A small network was trained on invented records. Each row is its activation on one of them, seen along a few directions.
After each row come some of the record's fields: W, L, V, E, Z, B.
Not every record has every field; a missing one is left out.
Other fields move the rows too, some of them a lot.
(in the rows, 500 means zero)
Strong random noise was added to every row along 19 fixed directions; ignore it. To show where, here is one row again and again, with new noise each time:
[542 470 492 476 684 753 462 400 486 572 489 723 431 358 385 429 563 299
 522 346 523 666 561 502 612 384 447 553 509 213 584 525 476]
[627 599 892 554 371 361 365 561 527 522 809 437 476 789 486 518 520 718
 756 587 428 564 596 637 141 553 496 275 448 507 393 438 655]
[452 522 812 397 449 508 324 562 431 430 689 235 441 595 465 602 424 394
 547 642 629 246 441 643 540 753 422 666 290 748 536 350 440]
[439 477 560 324 489 608 562 457 469 605 602 464 357 714 699 432 491 425
 502 406 323 497 629 402 505 435 781 374 513 342 281 666 277]
[641 455 355 579 472 337 586 247 528 511 675 361 348 699 625 302 792 477
 496 590 257 525 533 459 359 521 498 310 593 595 202 402 352]
[677 310 458 284 408 373 496 713 519 496 491 422 317 557 375 499 626 455
 511 670 550 474 524 685 215 708 566 453 343 505 412 406 555]
[530 496 433 439 346 363 453 453 629 296 518 755 556 374 548 694 230 480
 447 648 323 534 456 545 550 480 550 629 481 481 659 457 466]
[519 506 668 657 489 663 442 285 499 726 588 590 344 663 659 531 327 630
 469 578 440 523 564 317 586 473 615 456 536 307 668 644 333]
[425 256 415 481 490 619 365 440 323 324 602 682 317 363 436 267 777 373
 466 579 441 383 543 293 667 658 416 505 616 642 584 501 454]
[613 356 573 628 353 639 528 491 315 554 540 697 374 449 540 430 436 581
 482 490 583 545 642 512 502 693 492 501 540 436 651 511 726]
[346 697 250 654 445 377 458 268 455 668 571 861 524 248 640 449 519 426
 446 512 455 570 475 366 550 561 361 216 703 748 432 382 670]
[258 719 614 469 583 614 464 582 328 514 458 318 700 484 506 387 478 341
 548 273 565 380 492 426 683 476 286 644 351 685 399 443 461]
[511 347 518 387 377 464 574 792 470 611 351 249 502 572 589 513 461 640
 571 476 463 445 577 426 487 523 527 412 274 532 341 659 530]
[305 623 455 349 488 679 528 813 403 206 435 643 588 570 343 320 507 530
 524 345 549 545 513 536 411 445 529 575 514 482 328 552 450]
[471 558 555 631 349 714 627 534 432 639 518 367 644 613 715 469 270 618
 503 362 351 657 672 490 675 368 556 345 586 458 442 533 568]
[307 679 476 287 469 501 448 690 452 394 433 581 519 468 378 267 475 293
 598 605 431 259 556 438 360 658 505 448 374 656 376 442 367]
[475 390 600 696 547 762 465 453 430 612 546 381 436 600 590 382 518 486
 619 272 437 652 571 332 823 315 666 377 548 429 391 536 364]
[455 591 492 656 379 613 438 385 575 407 494 722 327 481 539 624 283 557
 491 590 551 557 350 480 655 489 637 539 560 467 585 490 287]
[512 517 641 495 413 431 502 725 395 398 423 660 554 412 531 490 526 660
 597 195 509 568 577 461 588 420 428 555 478 370 451 731 676]
[583 706 469 476 510 240 603 319 449 687 423 572 439 560 673 503 536 470
 198 512 417 398 576 533 522 565 495 541 660 421 617 516 477]
[449 427 546 486 187 455 437 574 261 490 542 634 404 323 594 507 565 472
 515 535 517 444 560 488 560 736 400 380 570 726 614 405 782]

[371 470 212 612 416 466 451 657 629 474 362 589 549 438 445 527 398 669
 521 611 540 593 343 348 492 429 575 352 512 678 415 475 442]	W=w2, L=l2, V=v2
[498 646 617 588 553 266 455 740 465 598 354 575 570 573 519 453 428 533
 388 265 509 503 628 494 727 394 935 409 754 425 596 505 538]	W=w3, L=l1, V=v3, E=e3, Z=z2, B=b2
[406 478 348 493 628 509 349 643 701 620 357 514 446 352 393 596 491 541
 630 492 654 550 271 308 559 387 447 448 260 498 329 667 304]	W=w4, L=l3, V=v1, E=e2, Z=z3
[570 538 387 675 522 314 444 565 757 435 653 356 559 475 563 558 465 731
 473 508 559 568 322 531 592 471 338 509 499 644 271 611 386]	W=w3, L=l3, V=v3, E=e1, Z=z3, B=b1
[468 395 342 561 663 901 729 447 384 382 391 148 483 814 379 283 707 691
 262 656 555 438 542 572 490 500 402 546 641 548 446 500 397]	W=w5, L=l3, V=v1, E=e2, Z=z1, B=b3
[372 528 464 328 407 586 358 790 578 583 419 459 440 489 500 641 485 637
 308 584 517 531 458 472 720 397 567 364 709 433 649 697 389]	W=w2, L=l3, V=v1
[494 698 249 639 427 282 531 514 472 664 418 686 720 432 585 484 428 653
 386 318 560 709 399 361 320 428 252 644 456 483 485 508 630]	W=w4, L=l1, V=v3, E=e2, Z=z2
[619 421 455 522 473 394 503 448 562 535 607 581 484 387 529 593 491 490
 540 439 549 607 477 600 436 541 461 486 469 496 404 470 662]	W=w2, L=l2, V=v2
[373 469 514 443 566 460 552 359 489 420 628 413 633 551 577 513 570 521
 583 568 340 413 549 435 445 441 428 366 477 721 333 485 600]	W=w1, L=l2
[510 687 337 611 565 236 602 290 552 482 335 517 373 453 571 500 623 448
 282 633 463 319 406 514 664 550 534 452 717 650 550 407 346]	W=w4, L=l1, V=v3, E=e3, Z=z2
[437 208 435 238 444 793 588 474 381 676 359 168 418 475 557 615 640 282
 530 530 482 545 443 410 493 432 337 558 204 445 552 485 446]	W=w3, L=l3, V=v1, E=e2, Z=z3, B=b1
[608 170 522 515 808 458 599 201 432 469 701 472 371 637 616 464 769 418
 512 302 414 561 588 489 574 410 769 457 542 466 225 533 515]	W=w5, L=l1, V=v3, E=e2, Z=z2, B=b3
[764 362 568 726 761 535 501 207 672 411 737 421 365 490 394 357 610 515
 594 668 478 314 579 572 566 640 428 485 534 484 405 572 435]	W=w3, L=l2, V=v1, E=e3, Z=z1, B=b2
[247 647 531 466 418 842 477 630 379 440 360 239 594 629 404 435 610 681
 410 643 492 411 455 406 595 409 152 501 573 610 665 549 374]	W=w6, L=l2, V=v2, E=e2
[627 624 567 521 125 549 351 736 429 750 567 355 423 455 618 430 359 359
 490 265 559 619 522 533 675 602 511 594 526 356 521 478 373]	W=w6, L=l1, V=v2, E=e3
[481 405 652 292 590 632 404 598 561 349 638 431 596 520 361 550 419 440
 539 658 396 417 635 644 503 523 514 488 480 500 575 510 558]	W=w5, L=l3, V=v1, E=e3, Z=z1, B=b3
[484 221 615 412 534 302 263 787 471 696 636 372 588 531 562 773 526 769
 310 465 664 560 486 456 608 511 535 499 544 610 679 616 778]	W=w2, L=l1, V=v3
[211 425 398 377 644 654 571 395 443 346 690 504 698 575 631 521 474 554
 509 361 450 538 467 344 484 352 438 566 417 661 173 632 512]	W=w1, L=l3
[555 433 483 427 659 199 442 617 579 527 433 584 659 632 453 481 502 552
 472 373 384 580 544 349 395 297 741 588 462 349 512 555 472]	W=w1, L=l2
[604 736 522 477 388 657 391 589 657 808 496 529 496 218 410 352 278 308
 736 630 497 419 574 492 363 694 161 425 243 353 543 553 426]	W=w6, L=l1, V=v3, E=e2
[582 575 431 526 386 825 598 376 617 449 600 478 282 418 559 533 487 395
 505 469 499 653 454 712 691 476 520 415 667 336 361 549 295]	W=w5, L=l3, V=v3, E=e2, Z=z3, B=b3
[409 553 380 573 548 527 359 294 511 477 880 829 555 517 494 333 461 359
 516 510 488 658 478 434 276 570 547 473 634 594 431 319 516]	W=w5, L=l2, V=v3, E=e1, Z=z2, B=b1
[237 741 274 249 418 512 553 662 272 651 293 565 658 489 496 259 497 231
 333 421 463 441 570 350 325 557 462 540 491 578 527 364 465]	W=w6, L=l3, V=v3, E=e3
[508 668 652 425 579 511 509 449 656 470 430 451 425 477 453 606 415 409
 655 557 487 370 452 574 493 458 472 541 316 369 454 583 314]	W=w3, L=l3, V=v2, E=e3, Z=z2, B=b2
[408 565 521 267 506 279 317 731 435 604 459 571 450 408 470 534 636 334
 486 277 609 497 449 454 532 520 567 541 453 496 416 555 480]	W=w5, L=l3, V=v2, E=e3, Z=z2, B=b3
[414 391 467 455 435 702 592 538 384 373 374 522 521 500 506 441 390 505
 450 536 493 443 520 391 536 527 496 678 428 477 663 531 434]	W=w6, L=l2, V=v3, E=e1
[581 396 561 453 453 285 375 576 467 522 728 285 677 664 573 422 571 406
 491 409 270 595 611 497 486 441 621 481 551 595 477 303 543]	W=w3, L=l1, V=v3, E=e2, Z=z2, B=b3
[582 578 325 501 388 444 649 499 505 558 447 557 565 325 646 428 467 455
 477 326 389 573 588 517 555 480 380 470 546 425 352 598 574]	W=w6, L=l1, V=v3, E=e3
[574 699 478 496  91 477 635 416 393 348 627 602 244 540 726 426 548 471
 552 309 485 512 449 584 415 630 556 543 640 416 213 601 358]	W=w6, L=l2, V=v1, E=e3
[647 463 329 846 649 313 563 425 519 567 448 553 761 640 482 301 241 639
 217 568 421 515 627 432 560 531 634 652 644 561 689 346 540]	W=w5, L=l2, V=v2, E=e3, Z=z1, B=b1
[618 432 405 581 210 380 498 520 565 350 497 457 366 589 456 587 698 621
 671 565 423 760 318 541 287 383 498 368 524 504 396 334 465]	W=w4, L=l2, V=v2, E=e3, Z=z1
[555 521 581 779 455 508 517 301 522 244 700 655 418 553 540 410 446 687
 635 506 547 442 440 452 452 599 471 596 499 560 351 577 427]	W=w4, L=l2, V=v2, E=e1, Z=z3
[624 320 537 531 471 614 455 423 529 403 788 326 463 592 563 583 420 429
 475 446 534 623 446 669 596 538 579 672 473 533 410 364 430]	W=w6, L=l1, V=v3, E=e2
[445 513 432 334 401 508 587 380 421 526 424 270 440 546 558 350 680 317
 541 684 318 245 504 329 364 609 301 506 334 609 462 483 304]	W=w4, L=l2, V=v1, E=e2, Z=z3
[672 450 736 510 467 545 551 358 463 441 594 287 405 394 606 526 443 240
 568 407 481 300 577 675 769 647 431 711 379 477 498 485 444]	W=w3, L=l1, V=v2, E=e3, Z=z3, B=b1
[442 696 479 669 485 410 416 519 629 661 517 317 494 595 494 469 485 630
 648 572 614 494 309 409 337 511 404 407 365 653 284 471 342]	W=w5, L=l1, V=v3, E=e1, Z=z1, B=b1
[478 679 623 432 495 738 496 688 389 651 332 313 271 638 315 180 659 248
 580 508 614 366 566 525 463 610 662 384 529 390 536 371 222]	W=w4, L=l2, V=v3, E=e1, Z=z1
[697 400 580 510 239 435 650 328 435 333 471 446 428 542 616 525 467 371
 600 553 284 520 531 557 426 515 534 659 407 417 620 322 478]	W=w1, L=l1

Which values does each new row have?
[565 430 792 420 460 561 485 341 444 527 558 606 422 459 558 468 352 344
 617 649 303 225 733 419 530 652 613 503 434 357 769 589 524]	W=w3, L=l2, V=v1, E=e2, Z=z1, B=b2
[531 169 398 626 327 759 579 557 393 364 588 582 442 582 460 493 568 734
 715 444 581 835 452 454 234 433 490 434 419 473 369 502 687]	W=w5, L=l2, V=v3, E=e3, Z=z2, B=b1
[501 349 596 494 527 402 467 443 415 530 402 219 492 441 487 417 715 380
 670 630 408 300 489 318 514 572 231 502 237 723 579 384 488]	W=w6, L=l1, V=v3, E=e1
[452 413 531 526 655 649 483 539 489 374 485 434 537 610 280 571 650 716
 476 637 694 590 375 577 319 447 284 560 460 555 629 423 603]	W=w6, L=l2, V=v3, E=e1
[377 637 462 390 631 468 612 286 383 446 363 709 588 511 483 371 706 290
 564 411 214 569 609 396 375 256 492 387 570 383 508 409 508]	W=w5, L=l3, V=v2, E=e3, Z=z2, B=b3
[461 732 491 717 350 395 427 483 433 579 388 701 561 767 503 465 228 587
 372 479 508 647 433 389 396 425 824 614 602 451 702 269 350]	W=w6, L=l2, V=v2, E=e2
[593 427 628 608 418 569 640 662 364 288 404 494 693 519 513 438 444 550
 628 138 437 691 615 556 594 312 585 656 481 350 502 477 672]	W=w4, L=l1, V=v3, E=e2, Z=z3
[647 578 649 519 525 186 509 272 488 705 610 481 358 467 659 683 534 440
 455 431 637 367 470 635 468 679 475 555 432 546 424 493 633]	W=w2, L=l2, V=v2
[476 432 499 320 474  78 394 706 419 406 462 563 598 549 427 441 667 371
 477 460 355 492 559 485 356 498 738 444 569 647 522 293 649]	W=w5, L=l3, V=v3, E=e3, Z=z1, B=b1
[485 313 400 393 351 432 464 605 455 536 579 287 498 561 589 417 650 512
 479 549 353 485 550 393 503 531 494 370 515 653 381 496 479]	W=w6, L=l2, V=v2, E=e1
[353 426 584 458 616 634 454 222 443 448 692 674 591 552 550 615 551 536
 565 572 347 591 541 417 408 341 434 373 560 532 564 478 663]	W=w6, L=l1, V=v1, E=e2
[567 514 410 575 456 594 558 473 440 766 353 735 469 349 432 497 413 487
 509 542 653 633 560 514 283 616 394 421 435 377 659 440 743]	W=w5, L=l3, V=v2, E=e3, Z=z3, B=b3
[276 562 684 381 673 520 371 482 406 588 420 476 368 481 395 716 827 456
 590 495 676 491 369 524 527 381 446 257 527 641 536 416 614]	W=w6, L=l1, V=v3, E=e3
[374 376 334 554 584 580 501 870 303 508 429 415 512 414 408 199 533 565
 409 289 871 292 514 364 629 800 503 629 427 758 250 641 554]	W=w4, L=l2, V=v3, E=e3, Z=z1
[297 505 336 442 629 450 312 691 499 565 510 520 586 487 329 521 748 652
 440 495 701 621 318 404 392 426 319 405 554 653 448 504 569]	W=w5, L=l2, V=v2, E=e1, Z=z1, B=b3
[578 506 510 360 609 565 517 337 505 629 576 484 511 380 474 491 611 372
 498 551 448 463 580 546 390 546 160 520 414 389 531 563 598]	W=w6, L=l3, V=v1, E=e3
[616 375 681 615 544 765 602 539 383 579 591 502 444 594 523 356 332 541
 506 439 597 486 757 646 552 657 726 427 573 406 501 502 658]	W=w6, L=l1, V=v2, E=e1
[684 589 495 498 440 393 619 606 620 707 408 112 600 476 588 435 398 443
 452 597 323 342 669 618 641 571 435 401 499 490 501 518 462]	W=w5, L=l1, V=v3, E=e3, Z=z1, B=b2
[686 666 553 555 609 428 604 190 679 684 543 616 210 654 698 583 420 558
 443 408 493 518 458 516 472 436 706 529 507 123 297 785 187]	W=w6, L=l3, V=v1, E=e2
